A small network was trained on invented records. Each row is its activation on one of them, seen along a few directions.
Each row is followed by the record's values for the fields V, B, C, G, S, Z, E.
A field that a record lacks is left out.
Other fields move the rows too, some of them a lot.
(in the rows, 500 means zero)
Random noise pushes rows far along 2 fixed directions. That doesn't count. These rows show it; they differ only by the noise:
546 612 392 493 611 477 467 415 444 659 447 490 592 480 552 590 548 516
 499 470 598
556 628 360 452 584 492 503 401 442 642 433 524 588 556 514 615 573 514
 500 475 579
525 590 445 547 643 460 418 439 450 667 468 441 591 384 587 547 514 514
 505 469 623
486 585 481 513 595 491 436 466 460 573 477 447 545 471 467 499 520 483
 551 504 601

456 561 507 353 561 423 450 432 507 544 473 479 471 583 430 530 530 456
 553 435 540 : {V: v2, S: s1, Z: z2}
508 571 452 418 393 556 616 444 542 476 468 580 491 758 397 496 572 487
 570 498 465 : {V: v2, S: s1, Z: z3}
483 562 568 531 603 427 333 487 430 611 464 410 521 239 566 500 332 442
 444 431 621 : {V: v1, B: b2, C: c3, G: g2, Z: z6}
599 566 293 403 605 423 530 405 461 663 429 536 597 479 596 609 489 563
 402 427 529 : {V: v1, B: b2, C: c2, G: g7, Z: z2}
601 526 338 362 507 428 555 535 400 494 501 638 505 592 610 787 537 568
 288 400 390 : {V: v1, B: b1, C: c4, G: g9, S: s2, Z: z6}
634 604 393 693 623 486 499 350 473 828 411 432 728 251 893 576 485 579
 437 452 591 : {V: v2, S: s3, Z: z5}
458 432 578 603 477 489 533 618 563 467 574 476 492 524 441 431 430 488
 523 488 494 : {V: v1, B: b1, Z: z3}
537 512 573 772 545 452 395 605 398 600 523 337 615 169 612 268 233 573
 392 414 547 : {V: v1, B: b2, C: c3, G: g7, Z: z3}
579 687 424 448 420 559 598 378 422 532 382 574 561 718 364 415 502 430
 578 579 477 : {V: v2, C: c3, G: g8, S: s3, E: e2}
644 616 299 450 592 469 497 372 387 679 350 550 588 537 663 628 509 549
 447 425 517 : {V: v1, B: b2, C: c4, G: g8, S: s3, Z: z4}
528 455 440 403 401 501 674 583 534 430 494 637 451 733 328 543 527 500
 467 506 335 : {V: v2, C: c3, G: g7, Z: z3, E: e1}
438 505 575 406 518 497 425 530 481 402 483 458 447 541 312 348 427 517
 524 458 504 : {V: v1, B: b2, C: c4, G: g7, S: s1, Z: z2}
427 458 482 219 310 498 529 528 464 195 502 647 372 860 100 616 546 398
 586 494 386 : {V: v1, B: b2, C: c4, G: g1, Z: z6}
621 575 367 599 539 492 515 456 444 699 491 477 660 389 744 601 535 593
 362 439 506 : {V: v2, S: s2}
526 579 406 314 399 509 563 558 388 331 484 615 452 758 373 631 526 510
 393 468 392 : {V: v1, B: b1, C: c4, G: g9, S: s2, Z: z6}
447 552 485 161 443 494 554 451 513 432 452 646 356 846 213 668 619 393
 628 445 438 : {V: v2, S: s1, Z: z6, E: e1}
554 411 534 583 488 417 460 529 511 573 560 442 532 375 599 509 449 545
 463 447 526 : {V: v2, C: c1, G: g6, Z: z3}
510 531 457 350 602 425 460 401 549 637 398 545 521 508 532 536 594 510
 504 437 534 : {V: v2, C: c4, G: g7, S: s1, Z: z2, E: e1}
363 256 709 649 400 501 477 664 643 278 687 455 412 422 419 331 532 468
 515 665 448 : {V: v2, C: c5, G: g1, S: s2, Z: z1, E: e2}
540 622 471 494 460 510 504 482 403 498 428 497 547 580 415 422 368 493
 504 516 482 : {V: v1, B: b2, C: c3, G: g8, S: s3}
396 384 557 400 452 412 477 525 572 470 520 517 434 531 402 553 540 418
 614 570 500 : {V: v2, C: c3, G: g1, S: s3}
538 532 445 547 517 577 597 450 530 540 433 521 571 465 657 518 499 538
 479 570 545 : {V: v1, B: b1, C: c2, G: g2, S: s3, Z: z5}
448 369 550 525 497 396 466 560 517 468 638 468 458 298 693 545 466 566
 404 405 478 : {V: v2, C: c2, G: g5, S: s1}
603 516 263 395 477 413 558 450 376 585 490 611 531 520 671 821 603 593
 319 351 422 : {V: v2, C: c4, G: g5, S: s2, Z: z4}
355 199 632 531 460 439 447 641 729 368 663 559 354 389 526 553 597 458
 543 611 425 : {V: v2, C: c1, G: g1, Z: z1, E: e1}
590 458 447 540 379 523 543 585 318 423 630 471 542 395 551 594 330 692
 241 328 283 : {V: v2, C: c1, G: g5, Z: z5, E: e1}
524 575 449 426 513 493 413 489 357 572 428 442 446 499 423 544 393 477
 396 377 555 : {V: v1, B: b2, C: c5, G: g2, Z: z4}
595 648 498 535 419 587 531 511 470 445 442 453 553 566 365 377 439 527
 470 510 475 : {V: v2, C: c5, G: g7, S: s2, Z: z5}
607 463 471 593 650 444 421 392 499 672 466 451 527 328 669 520 524 458
 488 440 618 : {V: v2, C: c4, G: g3, Z: z4, E: e2}
462 489 643 620 586 447 428 478 441 547 556 410 497 317 553 367 408 465
 503 541 580 : {V: v2, C: c3, G: g9, S: s3, Z: z2, E: e2}
552 491 381 399 492 486 536 518 458 440 426 533 507 608 412 551 543 468
 493 443 479 : {V: v1, B: b2, C: c2, G: g3, S: s2, Z: z4}
523 572 467 443 582 453 436 436 459 575 384 465 482 527 532 509 519 448
 579 493 526 : {V: v2, C: c4, G: g8, S: s3, Z: z4}
501 510 648 594 470 537 415 570 493 383 543 402 443 464 390 275 356 542
 538 483 536 : {V: v1, B: b2, C: c1, G: g7, S: s1, Z: z3}
545 436 470 709 547 532 460 499 567 643 598 509 647 276 825 485 499 577
 444 509 549 : {V: v1, B: b2, Z: z1}
523 549 520 631 397 647 631 496 493 459 528 506 571 607 416 303 567 461
 589 621 531 : {V: v2, S: s2, Z: z3, E: e2}
512 463 498 377 433 504 494 555 440 405 506 500 489 624 331 510 502 539
 452 494 468 : {V: v1, B: b2, C: c5, G: g6, S: s2, Z: z2}
517 474 480 323 517 410 435 432 500 531 432 499 466 593 442 632 548 416
 549 443 525 : {V: v2, C: c4, G: g6, S: s3, Z: z6}
562 510 525 529 609 399 352 509 473 623 475 368 554 308 586 507 472 531
 445 432 568 : {V: v2, C: c5, G: g3, S: s2, Z: z2}
469 517 545 799 531 571 470 504 519 532 560 400 593 235 644 337 377 578
 529 503 554 : {V: v1, B: b2, S: s1, Z: z5}
605 507 354 319 502 440 496 396 435 574 413 575 540 640 501 712 534 493
 451 402 508 : {V: v1, B: b2, C: c4, G: g6, S: s3, Z: z6}
529 606 391 401 501 481 534 415 424 568 407 583 466 577 576 615 566 553
 454 415 470 : {V: v2, C: c4, G: g2, S: s1, Z: z4}
551 603 422 630 389 682 635 468 447 420 501 518 644 582 466 416 446 578
 459 509 439 : {V: v1, B: b2, Z: z5}

Here are new rows. What are their fields?
504 497 371 373 344 538 593 558 363 288 539 618 431 722 338 623 548 549
 415 444 371 : {V: v1, B: b2, C: c4, G: g5, S: s2, Z: z4}
574 515 466 612 441 531 613 536 458 509 512 526 546 521 428 380 418 531
 432 498 413 : {V: v2, C: c3, G: g7, Z: z3, E: e2}
656 631 323 484 540 464 588 356 437 712 382 588 622 564 622 628 489 527
 428 488 465 : {V: v2, C: c3, G: g8, S: s3, E: e2}
499 569 547 388 471 524 491 474 420 434 492 496 465 550 329 485 406 392
 477 480 477 : {V: v2, C: c3, G: g2, Z: z6, E: e2}
488 500 584 470 494 553 443 471 490 397 467 427 404 590 282 332 507 354
 651 520 577 : {V: v2, C: c4, G: g3, Z: z4, E: e2}
500 533 519 686 491 526 518 517 521 605 511 474 581 439 522 380 451 502
 559 509 594 : {V: v1, B: b2, Z: z3}
465 396 584 633 511 437 358 662 342 364 651 367 481 234 594 454 337 579
 346 375 460 : {V: v1, B: b2, C: c4, G: g5, S: s2, Z: z4}
506 393 524 291 539 408 443 500 513 510 492 515 418 551 444 676 549 413
 560 429 480 : {V: v2, C: c4, G: g6, S: s3, Z: z6, E: e1}
551 616 342 367 589 423 501 382 486 696 405 539 546 570 546 702 644 481
 508 464 565 : {V: v2, S: s2, Z: z2}
526 501 440 640 502 566 506 496 551 619 543 520 600 415 668 505 557 555
 494 568 556 : {V: v1, B: b2, S: s2, Z: z1}
498 436 437 491 402 544 568 506 613 479 577 589 516 582 584 544 613 508
 514 553 436 : {V: v2, Z: z1}
450 567 605 627 474 590 475 514 457 479 496 402 548 531 403 295 396 474
 589 545 556 : {V: v1, B: b2, S: s3, Z: z3}
514 561 633 646 445 604 493 464 540 405 504 458 483 547 362 193 473 491
 607 591 569 : {V: v2, C: c1, G: g7, S: s1, Z: z3, E: e2}
581 521 548 694 597 455 375 485 494 660 500 416 544 222 697 424 384 616
 465 424 619 : {V: v1, B: b2, C: c1, G: g7, S: s1, Z: z3}
495 432 540 539 459 564 618 584 602 401 575 544 482 559 490 540 590 526
 501 576 398 : {V: v2, S: s2, Z: z5, E: e1}
405 413 575 333 447 386 395 529 513 354 521 522 391 554 317 609 521 382
 592 461 467 : {V: v2, C: c4, G: g1, Z: z6}
501 455 396 420 327 576 631 502 601 395 576 624 488 722 477 563 633 510
 518 563 381 : {V: v2, Z: z1}
539 642 460 440 485 465 504 439 444 564 389 498 535 599 437 480 437 447
 543 518 489 : {V: v2, C: c3, G: g8, S: s3}
561 573 519 814 472 650 553 450 452 519 549 430 686 297 627 281 417 573
 479 533 510 : {V: v2, Z: z5, E: e2}
519 440 558 456 494 486 525 529 596 477 534 558 369 552 432 537 547 526
 565 500 460 : {V: v2, C: c1, G: g7, S: s1, Z: z3, E: e1}
564 634 367 414 368 621 669 404 488 481 437 640 552 861 366 516 559 524
 533 486 463 : {V: v1, B: b2, S: s1, Z: z3}
